x =
[[123 112 131 122 154 144 103]
 [157 140 153 118 156 131 127]
 [116 112 146 141  99 138 129]
 [118 148 101 149 108 128 152]
 [100 102 135 125 143 142 109]
 [147 135 109 123 145 149 120]
 [156 104 129 158 114 139 129]
 [141 151 111 133 154 158 153]
 [114 105 152 144 100 108 102]
 [130 116 138 113 115 143 110]
 [148 110 146 145 126 112 114]]
x[0][0]: 123
x[5][3]: 123
x[8][6]: 102
x[3]: [118, 148, 101, 149, 108, 128, 152]
x[0][1]: 112
x[7][2]: 111
x[9][2]: 138
x[:, 1]: [112, 140, 112, 148, 102, 135, 104, 151, 105, 116, 110]
x[:, 6]: [103, 127, 129, 152, 109, 120, 129, 153, 102, 110, 114]
x[:, 4]: [154, 156, 99, 108, 143, 145, 114, 154, 100, 115, 126]
x[5][6]: 120
x[4][6]: 109
x[3][1]: 148
x[3][0]: 118
x[8]: [114, 105, 152, 144, 100, 108, 102]
x[7][0]: 141
x[4][2]: 135
x[0][3]: 122
x[10][5]: 112
x[2][0]: 116
x[6]: [156, 104, 129, 158, 114, 139, 129]
x[6][4]: 114
x[:, 0]: [123, 157, 116, 118, 100, 147, 156, 141, 114, 130, 148]
x[4]: [100, 102, 135, 125, 143, 142, 109]
x[7]: [141, 151, 111, 133, 154, 158, 153]
x[4][5]: 142
x[5][1]: 135
x[2][1]: 112
x[8][2]: 152

grid =
[[139 131 146 127 136 135 122]
 [128 126 128 124 130 127 123]
 [141 108 128 109 144 109 128]
 [139 131 147 127 135 135 121]
 [127 128 127 127 127 128 127]
 [113 124 105 128 117 120 133]
 [114 123 107 127 118 119 132]
 [118 124 113 127 120 121 131]
 [123 125 122 124 125 126 123]
 [115 141 124 140 114 140 127]]
grid[0,0] => 139
grid[9] => [115, 141, 124, 140, 114, 140, 127]
grid[0,5] => 135
grid[5,3] => 128
grid[3,6] => 121
grid[9,3] => 140
grid[7,3] => 127
grid[:, 0] => [139, 128, 141, 139, 127, 113, 114, 118, 123, 115]
grid[7,2] => 113
grid[6,3] => 127
grid[6] => [114, 123, 107, 127, 118, 119, 132]
grid[4,5] => 128
grid[6,1] => 123
grid[2,3] => 109
grid[4] => [127, 128, 127, 127, 127, 128, 127]
grid[1,6] => 123
grid[0,3] => 127
grid[0,6] => 122
grid[2,1] => 108
grid[3,3] => 127
grid[1] => [128, 126, 128, 124, 130, 127, 123]
grid[:, 3] => [127, 124, 109, 127, 127, 128, 127, 127, 124, 140]
grid[:, 6] => [122, 123, 128, 121, 127, 133, 132, 131, 123, 127]

A = ((130, 122, 132, 122, 132, 129, 135, 126, 136), (136, 125, 137, 130, 136, 128, 125, 124, 129), (111, 140, 116, 133, 121, 135, 123, 142, 120), (112, 151, 125, 124, 121, 141, 107, 137, 125), (132, 129, 136, 132, 129, 127, 143, 135, 128), (127, 129, 133, 132, 125, 131, 125, 128, 129), (144, 127, 136, 118, 148, 124, 117, 116, 128), (125, 145, 131, 130, 126, 133, 113, 132, 121), (134, 115, 121, 128, 132, 121, 141, 125, 128))
Rows and columns are counted from 0.
(0, 0)	130
(7, 5)	133
(0, 6)	135
(2, 4)	121
(2, 0)	111
(5, 4)	125
(7, 7)	132
(6, 6)	117
(8, 2)	121
(1, 7)	124
(4, 1)	129
(3, 3)	124
(4, 6)	143
(8, 4)	132
(0, 4)	132
(7, 1)	145
(0, 1)	122
(7, 3)	130
(3, 4)	121
(1, 4)	136
(8, 3)	128
(6, 7)	116
(2, 7)	142
(4, 4)	129
(8, 0)	134
(6, 8)	128
(6, 2)	136
(2, 2)	116
(8, 5)	121
(6, 5)	124

a = [103 109 135 133 114 124]
a[0] => 103
a[3] => 133
a[-5] => 109
a[-2] => 114
